Each row below holds a small network's activations on one input, seen along a few directions.
Each table varies a few parts of the input and shows all the possible inputs, shuffled.
Descriptions start from the smaller parts, as in this example, which fits no table here: line(4) and (point or (values(2) and ring(5)) or ring(11)).
Shared parts are said once, and a part with two or three values counts as separate values.
In the rows, 128 means zero.

Other details of the inputs shift rows strongly along two fixed directions, in all tables alike. That doesn't count.

Table:
r1: [114 121 135 125 127 119 144 155 118 134 125  66 146]
r2: [153  94 175 105  94 136 130 175 130 135  55 138 113]
r3: [124 156  83 171 179 166 124 106 125 125 173 142 144]
r4: [133 176  95 171 180 153 133 103 131 120 166 128 128]
r5: [156 105 148 126 104 161 115 165 140 139  83 180 140]
r6: [144  78 179  94  75 119 145 176 152 126  58 141 120]
r7: [144  75 158  74 103 123 107 183 134 149  71 164 123]
r8: [143  57 176 105 104 124  98 171 129 140  83 157 108]
r9: [158 163 127 158 110 171 124  95 155 127 104 178 133]
r10: [114 167  82 181 186 166 121 101 126 125 179 145 151]
r11: [163 128 155 140  91 154 128 126 159 138  73 196 119]
r12: [157 163 114 134 116 144 112  94 161 143 112 184 122]
r13: [122 175  93 166 165 145 141  94 154 103 170 132 139]
r14: [122 195  82 144 155 131 122  66 116 127 167 130 152]
r15: [108 132 103 141 150 104 152 124 118 104 142 110 130]
r16: [136 202  86 185 147 171 136  60 145 130 177 131 162]
r17: [ 85 100 143 115 134  86 139 123 121 119 165  37 137]
r18: [165 123 134 113 115 164  89 132 138 151  80 209 120]
r19: [152 129 134 137  98 130 136 130 132 128  87 168 131]
r20: [134 173  96 167 154 129 118  65 121 117 185 127 140]
r21: [151  82 170 102 119 119 133 195 144 116  63 159  92]
r22: [100 111 122 126 138 106 156 138 137 108 134  83 124]
r23: [141  91 165 110  87 112 145 157 122 133  63 159 122]
r24: [ 87  68 137 101 141  98 126 156  97 129 165  30 145]
r25: [135 138 142 114  25 153 148 139 113 145 120 222  60]
r26: [167 119 154 133 123 135 102 131 140 134 109 155 101]
r27: [ 79  77 147  87 128  55 149 155  99 103 156  19 143]
r28: [145  84 163  67  89  89 130 168 130 133  60 163 111]
r29: [115 196  86 153 159 138 125  63 140 140 182 120 155]
r30: [158 152 104 139 133 163  90 114 142 155 117 198 136]
r31: [164 147 116 162 126 188 110 117 137 148 117 193 145]
r32: [165 119 161 127 121 130  99 145 149 125 106 158 108]
r33: [126 181  90 167 144 142 146  79 115 125 167 119 162]
r34: [124 195  88 143 153 139 123  74 150 131 178 124 157]
r35: [ 97 117 124 125 145 116 154 128 130 102 136  80 125]
r36: [144  87 173  79 107 106 119 175 129 154  63 144 102]
r37: [ 75  88 128  65 129  56 164 148  85 131 143  21 145]
r38: [146  86 167 108  75 123 141 162 150 133  60 143 117]
r39: [161 134 138 153 125 152 127 119 166 121  87 217  97]
r40: [132 195  90 187 163 138 109  51 126 119 193 147 147]
r41: [160  97 176 121 112 123 101 152 140 136  86 160  95]
r42: [131 200  92 148 167 151 109  82 126 139 167 119 146]
r43: [182 126 163 137 113 152  86 128 149 128  82 194  91]
r44: [123 186  79 144 149 120 125  77 122 133 165 129 152]
r45: [126 170  94 168 150 120 115  73 124 114 182 117 144]
r46: [141 222  79 162 176 157 106  76 141 139 185 140 157]
r47: [126 201  84 178 148 156 135  65 118 117 168 129 166]
r48: [ 68 132 112 107  82 110 174 140  85 118 190 116  70]
r49: [ 53  96 137  80  61  76 161 145  72 123 206  52  77]
r50: [167 175 103 171 146 154 124  99 153 105 120 228 118]
r51: [107 118 109 136 164 137 133 151 125 114 152 112 145]
r52: [105 132 110 135 152 112 151 120 111  99 138 107 129]
r53: [ 98  99 120 124 155 134 134 153 111 115 135  95 136]
r54: [148  82 170 104 118 126 131 182 134 117  56 153  86]
r55: [111 119 137 122 130 104 128 119 140 111 161  74 137]
r56: [167 140 137 151 116 148 104  90 160 127 125 179 107]
r57: [166 149 130 126 113 132 111 105 140 145  86 224 114]
r58: [127 175  78 148 167 161 106  86 121 152 180 135 160]
r59: [ 79  99 134  97 122  77 173 159  97 112 143  26 166]
r60: [109 111 129 124 152 108 145 162 121 115 127  79 120]
r61: [174 116 144 141 119 161  80 134 152 131 108 208 120]
r62: [107  99 132 122 140 127 106 133 110 124 152  81 142]
r63: [112 129 107 137 154 109 157 120 113 107 145 110 127]
r64: [149  74 178 106 116 118 133 191 138 128  51 168  83]
r65: [156 125 127 148 112 169 111 142 138 145  97 179 141]
r66: [ 92 111 129  83 147  87 145 150 100 143 150  26 141]
r67: [153  91 164  80 100 108 116 176 135 151  58 146 101]
r68: [165 133 144 108  99 144 110 114 157 139  73 196 105]
r69: [ 99 115 117 106 147 119 120 138 108 152 147  93 154]
r70: [155  82 168  74  84 112 128 152 149 147  57 165  97]
r71: [176 121 154 134 100 135  98 111 141 117  81 210  97]
r72: [104 116 122 129 133 147 131 141 106 133 138  82 164]
r73: [ 82  88 147  99 127  84 140 131 115 109 155  16 134]
r74: [ 82  65 138 101 135  91 123 164 101 127 157  25 147]
r75: [ 70  73 141 101 131 105 153 178  90 139 141  23 169]
r76: [ 99 227  65 144  97 155 136  58 102 147 233 171  96]
r77: [151 105 144 127 118 135 141 138 155 118  86 174  95]
r78: [147 212  87 190 163 178 125  76 132 138 177 132 159]
r79: [119 132 137 125 133 125 143 155 123 127 133  76 152]
r80: [ 89  90 145 104 141  77 133 158 105 121 157   7 134]
r81: [ 95 116 119 130 152  95 159 134 109 108 139  99 130]
r82: [101 101 111 132 155 127 135 157 118 120 142  97 138]
r83: [160 145 146 149 119 157 121 135 140 144  92 173 126]
r84: [ 83  80 146  99 121  72 143 142 120 114 155  14 134]
Description of these inputs: values(4) and (point or (line(4) and values(5))).
Changing only the values(4) part turns r73 into r35. The same change can be made to r24. Which row results?
> r3
Changing only the values(4) part turns r28 into r27. The same change can be made to r7. Which row results?
> r61
Change only the values(4) part in r77. List by row number the other rows that result.
> r16, r56, r70
Change only the values(4) part in r6. List by row number the other rows that result.
> r13, r34, r55

Table:
r85: [202  86 156 129 130 159  89 167 161 134  35 195 127]
r86: [168  91 170 126  90 127 127 134 153 113  54 198  84]
r87: [ 64  69 138 102 132  84 155 158  89 113 163  22 128]
r88: [127 131 124 141 125 128 125 136 127 116 149 144 119]
r89: [148 173 110 155 124 158  95  67 135 145 155 168 135]
r90: [ 69  95 138  87 120  88 169 173  80 131 146  12 142]
r91: [122 175  90 136 143 132 111  79 120 144 169 132 152]
r92: [101 145 112 139 151 120 139 127 102 121 171  89 123]
r93: [ 60  82 124  79 123  81 172 170  83 128 145  24 153]
r94: [146 219  86 193 167 153 130  59 140 112 173 152 131]
r95: [158  89 152 109 100 132 120 160 135 128  66 222  85]
r96: [ 62  75 137  93 114  94 165 158  87 127 152  13 148]
r97: [ 66  87 136  89 110  84 166 175  93 123 157  17 154]
r98: [144 200  79 211 216 174 103  73 153 140 177 125 193]
r99: [141 237  67 213 171 157 124  40 153 102 207 156 153]
r100: [ 91  98 131 103 134 108 146 157 117 122 150  80 112]
r101: [168  94 160 110  99 116 135 145 150 116  46 212  89]
r102: [149 157 119 164 186 169  95 111 150 122 120 139 174]
r103: [166 105 162  90  78 137 100 148 155 156  67 198  89]
r104: [167 100 166 110  97 129 132 148 167 119  55 198  77]
r105: [134 103 156  89  92 104 117 146 126 141 118 123 128]
r106: [174 114 167  99  80 131 100 147 134 155  63 194  93]
r107: [116 219  63 179 161 181 130  67 135 137 206 134 155]
What do these inputs look like to the network?
> values(3) or (line(4) and values(5))
List by row number the other inputs of the same sort as r85.
> r98, r102

Table:
r108: [142 150 121 140  99 144 113  93 139 132 142 178 116]
r109: [ 81 129 101 143 156 112 145 110 113 105 195  62 145]
r110: [ 88 155  98 130 167 112 155 111 127 118 175  45 161]
r111: [183 165 126 168 148 176  81 106 154 142 113 198 127]
r112: [159 121 142 123 123 120 123 131 140 126  77 175 122]
r113: [163 179 107 146 108 154 106  81 133 143 129 224 111]
r114: [152 113 151 130 115 132 120 146 135 121 101 174  85]
r115: [ 76 158  95 113 132 112 151 107 109 135 198  57 140]
r116: [133  52 185  84  85  98 154 196 125 124  44 113 114]
r117: [ 87 144  96 128 179 128 132 124 121 135 181  41 175]
r118: [177 166 109 162 154 170  87 100 146 142 112 211 144]
r119: [ 89 116 120 128 151  96 148 117 123 109 163  37 161]
r120: [ 93 140 103 144 167 134 136 129 104 131 174  43 182]
r121: [ 79 156 101 131 123 118 156 110  93 132 195  58 150]
r122: [143 154 106 151 141 142 120 105 127 122 134 186 117]
r123: [116  50 171  69  93  97 150 200 129 125  69 127  85]
r124: [160 166 112 175 124 176 123 109 139 124 122 219 111]
r125: [129   5 200  60  91  92 122 213 130 133  44  98 119]
r126: [182 178 126 171 139 159 105  91 160 125 111 199 115]
r127: [128  63 188  64  65  87 133 183 114 137  80 117  79]
What do these inputs look like to the network?
> line(4) and values(5)
Changing only the values(5) part turns r121 into r115. The same change can be made to r124. Which row results?
> r123
Start at r118 and move only the line(4) part, one step at a time. The first step leads to r112. Which rows follow, in order?
> r122, r113
Change only the values(5) part in r110. List by row number the other rows that result.
> r112, r116, r119, r126
